These are the activations of a small neural network, seen along a few directions. Each row is one input.
Each table varies a few parts of the input and shows all the possible inputs, shuffled.
Descriptions start from the smaller parts, as in this example, which fits no table here: one of 2 separate values, together with either a single point or one of 9 places around a ring or (one of 4 places along a line, together with one of 5 places around a ring).
Shared parts are said once, and a part with two or three values counts as separate values.

Rows:
row 1: [.12,-.06,-.31,-.19,.01,.17,-.06,.15,-.11,.17,.23,.08]
row 2: [-.01,.08,-.16,-.29,-.07,.20,-.20,.06,-.15,.00,.07,-.24]
row 3: [.04,.13,-.19,-.20,-.03,.23,-.18,.10,-.09,.06,.00,-.28]
row 4: [.04,.07,.08,-.07,.14,.09,-.16,.25,-.35,.11,-.10,-.23]
row 5: [-.66,-.43,.38,.47,.03,-.11,-.24,-.28,.67,.09,-.18,.30]
row 6: [.36,-.04,-.25,.03,.16,-.06,-.14,.33,-.04,-.10,.19,-.02]
row 7: [-.65,.24,.13,.25,-.19,-.89,.67,-.48,.40,-.06,-.32,.25]
row 8: [.33,-.11,-.23,-.06,.13,-.10,-.17,.27,-.10,-.15,.24,.01]
row 9: [-.01,.00,.11,-.16,.12,.07,-.16,.22,-.40,.04,-.04,-.19]
row 10: [.16,-.01,-.33,-.11,.04,.19,-.03,.21,-.03,.22,.17,.03]
row 11: [.27,.15,.76,.32,-.33,.22,.67,-.82,.20,-.37,-.25,.28]
What do these inputs look like to the network? -> either one of 3 separate values or (one of 2 separate values, together with one of 4 places along a line)
Change only the place on the line of 4 in row 6. List by row number the other rows that result. -> row 3, row 4, row 10

Rows:
row 12: [.08,.05,.83,.37,-.31,.37,.50,-.82,.30,-.26,-.31,.25]
row 13: [.04,.21,.59,.31,-.28,-.17,.64,-.70,.23,-.35,-.29,.20]
row 14: [.49,.22,-.55,-.42,.14,.03,-.04,.55,-.57,.06,.28,-.25]
row 15: [-.21,.24,.28,.27,-.22,-.58,.75,-.55,.24,-.16,-.26,.30]
row 16: [-.65,-.41,.38,.54,-.02,-.21,-.07,-.36,.77,.03,-.16,.42]
row 17: [.74,.16,-.24,-.39,.08,.42,-.16,.37,-.60,-.13,.25,-.31]
row 18: [.79,-.01,.01,-.34,.03,.94,-.31,.22,-.55,-.02,.24,-.26]
row 19: [.10,-.44,-.47,-.14,.35,.36,-.90,.70,-.05,.28,.34,-.15]
row 20: [-.60,.13,.06,.21,-.19,-.67,.48,-.46,.44,-.02,-.24,.24]
row 21: [.11,.13,-.76,-.46,.16,-.07,-.32,.65,-.36,.21,.28,-.32]
row 22: [-.81,-.14,.35,.35,-.05,-.50,.13,-.34,.48,.06,-.33,.21]
row 23: [-.08,-.14,-.49,-.30,.31,.09,-.70,.74,-.33,.31,.18,-.34]
The inputs of row 19 and row 16 match in every part but one. If row 21 is changed in the same way as row 19 into row 16, which row does it become? -> row 20
What do these inputs look like to the network? -> one of 2 separate values, together with one of 6 places along a line

Rows:
row 24: [-.42,.12,-.23,-.06,.08,-.58,.07,.18,-.04,.11,-.08,-.06]
row 25: [.29,.37,.02,-.22,-.19,.08,.43,-.20,-.31,-.11,-.05,-.11]
row 26: [-.21,-.16,.33,.17,-.02,.21,-.06,-.17,.14,.10,-.14,.10]
row 27: [.44,.31,-.06,-.13,-.17,.05,.47,-.18,-.18,-.17,.06,.02]
row 28: [-.49,-.14,-.02,.09,.01,-.13,-.22,-.04,.32,.11,-.09,.00]
row 29: [.18,.07,.41,.08,-.09,.21,.10,-.26,-.09,-.21,-.15,-.06]
row 30: [.56,-.14,-.66,-.52,.34,.59,-.83,.93,-.62,.23,.45,-.44]
row 31: [-.35,-.22,-.10,.16,.02,-.17,-.19,-.04,.43,.07,.03,.15]
row 32: [-.26,.04,-.32,.03,.10,-.62,.11,.18,.08,.08,.02,.07]
row 33: [-.07,-.24,.26,.24,.00,.17,-.03,-.17,.25,.04,-.02,.25]
row 34: [.32,-.01,.35,.16,-.07,.19,.15,-.24,.03,-.27,-.03,.08]
What do these inputs look like to the network? -> either a single point or (one of 2 separate values, together with one of 5 places along a line)
Change only the choice among 2 separate values in row 31. List by row number the other rows that result. -> row 28
Change only the choice among 2 separate values in row 25. List by row number the other rows that result. -> row 27

Rows:
row 35: [-.42,.31,.39,.28,-.37,-.53,.72,-.84,.39,-.18,-.41,.23]
row 36: [-.31,.05,-.30,-.12,.00,-.17,-.31,.19,.14,.03,.00,-.28]
row 37: [-.34,-.21,.06,.08,.20,-.07,-.52,.26,.10,.09,-.12,-.19]
row 38: [.23,-.03,-.32,-.02,.09,.08,.05,.28,-.10,.26,.20,.15]
row 39: [.13,-.11,.38,-.05,-.02,.64,-.21,-.09,-.22,.04,-.09,-.13]
row 40: [-.53,.06,.79,.53,-.18,-.40,.57,-.65,.38,-.20,-.45,.36]
row 41: [.56,.27,-.15,-.22,-.06,.05,.13,.03,-.24,-.36,.12,-.21]
row 42: [.59,-.08,-.09,.07,.02,.13,-.04,.07,.04,-.26,.26,.11]
row 43: [-.43,-.15,.50,.52,-.21,-.41,.63,-.75,.75,-.12,-.25,.52]
row 44: [.17,-.19,.09,.00,-.09,.62,-.18,-.13,.12,.09,.10,.13]
row 45: [-.17,-.10,-.09,-.15,.20,-.18,-.25,.34,-.29,.17,.03,-.08]
row 46: [.55,.02,.20,.01,.10,.15,-.08,.11,-.32,-.31,.06,-.14]
row 47: [.22,.31,-.38,-.31,.01,.00,.22,.24,-.37,.14,.06,-.18]
row 48: [.19,.07,-.02,-.09,.17,.09,.02,.32,-.44,.22,-.01,-.10]
row 49: [-.32,-.30,-.26,.15,.16,-.08,-.47,.21,.42,.11,.09,.05]
row 50: [-.14,-.20,-.40,-.06,.15,-.18,-.22,.30,.04,.19,.25,.15]
row 51: [-.14,.13,-.45,-.34,.02,-.26,-.04,.27,-.23,.08,.11,-.17]
row 52: [.16,.17,.04,-.28,-.19,.53,-.01,-.16,-.17,-.01,.03,-.22]
The inputs of row 40 and row 35 match in every part but one. If row 37 is changed in the same way as row 40 into row 35, which row does it become? -> row 36
What do these inputs look like to the network? -> one of 3 separate values, together with either a single point or one of 5 places along a line
A walk changes only the place on the line of 5. It starts at row 37 and steps to row 45. List the rest of the walk in order. -> row 48, row 46, row 39
Which other rows agree with row 43 in the choice among 3 separate values? List them by row number. -> row 38, row 42, row 44, row 49, row 50

Rows:
row 53: [-.03,-.07,.08,.18,.07,-.18,.06,.01,.09,-.01,-.03,.13]
row 54: [.13,-.02,.16,.09,.01,-.09,.13,-.07,-.04,-.12,.00,.10]
row 55: [-.19,.08,.01,.03,.00,-.20,.13,-.02,.00,.07,-.11,.00]
row 56: [-.04,.00,.25,.04,-.02,.04,-.02,-.11,-.05,-.11,-.11,-.06]
row 57: [-.03,.13,.09,-.05,-.05,-.11,.19,-.10,-.13,-.04,-.08,-.02]
row 58: [-.17,.11,-.01,.03,-.01,-.23,.10,-.01,.03,.01,-.11,-.05]
row 59: [.27,.01,.07,.06,-.07,.15,.19,-.15,.04,-.08,.06,.14]
row 60: [-.02,-.04,.06,.18,.06,-.21,.03,.01,.12,-.08,-.04,.08]
row 61: [-.29,.00,-.16,-.03,-.05,-.18,.05,-.04,.15,.14,.00,.08]
row 62: [.11,.03,.16,.01,-.11,.28,.03,-.19,.03,-.06,-.04,-.02]
row 63: [.09,.01,.17,.01,-.10,.31,.06,-.19,.00,.01,-.04,.03]
row 64: [.13,.18,-.02,-.08,-.14,.10,.22,-.18,-.02,-.06,-.02,-.03]
row 65: [-.14,-.15,-.09,.12,.03,-.15,-.01,-.01,.24,.05,.07,.20]
row 66: [.15,.00,.15,.09,.01,-.12,.10,-.07,-.01,-.19,-.01,.05]
row 67: [.29,.03,.06,.07,-.08,.12,.16,-.15,.07,-.14,.06,.09]
row 68: [.56,-.03,-.71,-.54,.31,.43,-.72,.90,-.64,.18,.43,-.47]
row 69: [.12,.16,.00,-.09,-.14,.13,.25,-.18,-.05,.01,-.01,.02]
row 70: [-.01,.15,.07,-.05,-.06,-.14,.16,-.10,-.10,-.11,-.08,-.07]
row 71: [-.31,-.15,.02,.06,.00,.00,-.13,-.05,.20,.14,-.03,.08]
row 72: [-.30,-.13,.00,.06,-.01,-.03,-.16,-.05,.24,.07,-.03,.03]
row 73: [-.20,-.04,.17,.12,.04,-.06,-.08,-.03,.08,.01,-.14,-.04]
row 74: [-.12,-.13,-.11,.12,.02,-.19,-.04,-.01,.27,-.02,.07,.15]
row 75: [-.05,-.02,.26,.04,-.01,.07,.01,-.11,-.08,-.04,-.10,-.01]
row 76: [-.21,-.07,.18,.12,.04,-.02,-.05,-.03,.05,.08,-.13,.01]
row 77: [.53,-.05,-.69,-.55,.31,.48,-.68,.92,-.67,.24,.44,-.42]
row 78: [-.27,.02,-.18,-.03,-.05,-.21,.02,-.04,.18,.07,.00,.03]
What do these inputs look like to the network? -> one of 2 separate values, together with either a single point or (one of 3 separate values, together with one of 4 places along a line)
The inputs of row 78 and row 61 match in every part but the choice among 2 separate values. If row 74 is changed in the same way as row 78 into row 61, which row does it become? -> row 65
Change only the choice among 2 separate values in row 71. List by row number the other rows that result. -> row 72
Change only the choice among 3 separate values in row 57. List by row number the other rows that result. -> row 54, row 75

Rows:
row 79: [-.02,-.26,.00,.08,.16,.02,-.36,.18,.02,.02,.10,.03]
row 80: [-.05,-.06,-.26,.02,.06,-.06,-.01,.21,.13,.11,.13,.08]
row 81: [-.07,-.25,-.11,.03,.08,.15,-.29,.14,.11,.18,.12,.12]
row 82: [.17,.06,-.13,.04,.04,-.30,.09,.04,.00,-.07,.03,.03]
row 83: [.19,-.06,.15,.15,-.04,.31,.07,-.15,.15,-.01,.00,.13]
row 84: [.21,-.01,.13,.05,-.02,-.10,.19,-.10,-.04,-.22,.04,.13]
row 85: [-.79,-.07,.39,.38,-.11,-.49,.23,-.47,.53,.03,-.37,.23]
row 86: [.08,.09,.04,-.12,-.14,.06,.17,-.19,-.05,-.14,.05,.02]
row 87: [.26,-.06,.25,.19,.00,.19,.00,-.11,.06,-.18,-.04,.04]
row 88: [.01,-.05,-.15,.05,.13,-.20,-.09,.26,.06,-.05,.10,.00]
row 89: [-.12,-.16,-.09,-.12,.04,.16,-.37,.10,.02,.09,.06,-.09]
row 90: [-.17,-.09,.03,-.14,.12,.13,-.31,.18,-.23,.19,-.07,-.19]
row 91: [-.16,.12,-.11,-.14,.09,-.06,-.05,.25,-.20,.09,-.06,-.19]
row 92: [.10,.04,-.24,.01,-.02,-.16,.17,-.01,.07,.10,.08,.11]
row 93: [.10,.11,.30,.00,-.05,.29,.03,-.08,-.18,.00,-.16,-.17]
row 94: [.03,.18,.17,-.13,-.08,.03,.21,-.08,-.30,-.05,-.08,-.07]
row 95: [.04,.15,-.23,-.13,-.08,-.13,.07,-.05,-.02,-.01,.02,-.08]
row 96: [-.01,.24,-.09,-.14,-.01,-.15,.11,.04,-.27,.07,-.11,-.16]
row 97: [-.10,.04,-.25,-.12,.01,-.04,-.10,.17,.05,.00,.07,-.11]
row 98: [.14,.04,.17,.01,-.10,.33,-.02,-.19,.06,-.10,-.04,-.07]
row 99: [.14,-.01,.03,.02,-.07,.03,.26,-.15,.04,-.04,.09,.22]
What do these inputs look like to the network? -> either a single point or (one of 4 places along a line, together with one of 5 places along a line)
Change only the place on the line of 4 in row 79. List by row number the other rows that result. -> row 81, row 89, row 90
